A small network was shown many inputs. Here are its activations along a few directions, one row for each input.
In each table, some parts of the input vary, and every possible input appears once, in random order.
A made-up example of a description, with smaller parts first: one of 3 separate values, together with either a single point or one of 11 places along a line or (one of 4 places along a line, together with one of 8 places around a ring).
Shared parts are said once, and a part with two or three values counts as separate values.

Other details of the inputs vary at random and push rows far along two fixed directions, the same in every table; ignore that.

Table:
x1: [  1.1 -28.2   4.8   4.9  11.2  30.4  46.0  11.4 -13.8  22.3 -12.3  26.8]
x2: [ 14.1  30.4   9.5  18.5  13.8 -11.5  -5.0 -18.9 -40.5 -16.3   2.3  18.0]
x3: [ -2.9  -8.6  24.7   4.9  34.9  23.5  59.3   8.0   2.5   1.9  24.8 -16.4]
x4: [ -7.9  22.4 -20.5   0.1 -26.0 -53.0  10.2  -6.6  13.5  27.8 -24.0 -17.2]
x5: [ -2.7  -3.5 -42.6   7.6  -0.3 -14.6 -40.8 -12.8 -15.2   1.7  -2.8  -7.6]
x6: [-13.0 -31.4  48.2 -14.0  -4.9  48.0  20.9  11.8  29.2   8.2   5.0  -9.0]
x7: [  0.7 -29.1  38.6 -28.1  39.4  42.2  -0.9  50.3  -2.9 -13.0   9.3  36.6]
x8: [ 29.2  32.7 -16.8  23.2  -4.8 -60.6 -52.4 -15.7  -4.2   7.1  -1.8 -36.8]
x9: [ 31.4  50.7  -6.8 -11.3   8.5 -48.3 -63.8 -39.6 -41.4 -19.4   7.7  -3.4]
x10: [-37.2 -10.4 -24.7  24.5 -70.6  12.1  14.8 -22.7  50.6 -31.0 -10.7 -13.3]
x11: [-22.3   9.3  -4.4  22.3 -31.9  12.5  36.7  38.0  55.5 -14.4  -0.4 -12.3]
x12: [  0.2 -52.7  51.1 -30.4  23.0  52.2  -2.9  11.6   1.3  -3.2  23.3  25.4]
x13: [ 18.7   6.6   7.4  -6.7  21.6 -16.1 -33.8   4.5 -10.8  22.0 -10.0 -29.9]
x14: [-11.6 -20.9 -24.9  -9.1  -5.8 -17.8  23.9   1.5   5.5  17.3 -16.8   5.2]
x15: [ 10.8  -3.3 -51.0   6.3 -22.1 -56.3 -51.9 -11.3   4.9  19.5 -32.6 -14.7]
x16: [ 30.7  30.7  46.3   0.0 -20.0 -49.6 -75.6 -19.1  -9.1  -5.4  22.8  -2.7]
x17: [-10.4  10.4  -2.6  -5.3   0.3  -2.4 -42.7  24.3  -6.1 -19.7   9.8  34.3]
x18: [ 28.1  15.8  47.3  -4.5  39.7   1.6  -3.7   5.7 -38.1  26.6  -1.6  19.2]
x19: [  2.5  21.8  12.5  -6.2  27.4 -11.2  -2.8 -11.9 -43.8 -20.4  24.7   1.6]
x20: [-20.7  -7.6  22.3  -6.4  -3.9  26.8  25.7  52.2  36.1   1.6 -13.3  -1.8]
x21: [  1.4  13.6  -5.5  41.1 -16.1   3.1  59.0  -0.8  18.9  10.7  -5.7  -8.0]
x22: [-40.8  -5.7 -73.4  13.6 -39.8 -15.8  34.1 -13.9  24.2   7.8 -19.0   1.1]
x23: [-22.1   0.6 -68.4  38.1 -37.1 -21.1   6.8 -22.7  35.4 -17.8 -31.0 -38.4]
x24: [ 44.9  15.3   0.1 -35.9   7.3 -50.9 -65.9 -21.6 -40.1  14.6  -5.6  11.0]
x25: [-32.3 -36.3  -2.6  -2.4 -34.7  40.6   4.5  -7.6  22.4 -14.4   9.9  14.5]
x26: [-12.1 -16.0  -3.1   8.4  20.6  46.8  40.4   2.1 -27.1   6.4   7.8  32.1]
x27: [ 21.9  -3.0  26.6 -15.2  34.2  28.5  31.1  -3.5  -6.4  -1.1  22.6 -18.2]
x28: [ 20.0  -2.4   7.4 -34.0  40.3  17.9 -24.5 -18.9 -44.7  -2.0  27.1  19.0]
x29: [-11.5  -1.7  41.0  -1.3  37.8  53.3  12.6  34.5  -6.7 -46.2  28.5  16.6]
x30: [ -8.1   0.6 -40.6  -2.6 -41.9 -10.3  40.8  -8.4  50.7  28.9 -37.9 -31.8]
Each input here is: one of 5 places around a ring, together with either one of 2 separate values or one of 4 places along a line.
Changing only the place on the ring of 5 turns x4 into x14. The same change can be made to x6. Which row results? -> x12
Which other rows does x28 become when the place on the ring of 5 takes its other values? List them by row number. -> x9, x24, x27, x30
Which other rows does x6 become when the choice among 2 separate values takes its other values? List them by row number. -> x20
Which other rows does x3 become when the place on the line of 4 takes its other values? List them by row number. -> x8, x21, x27
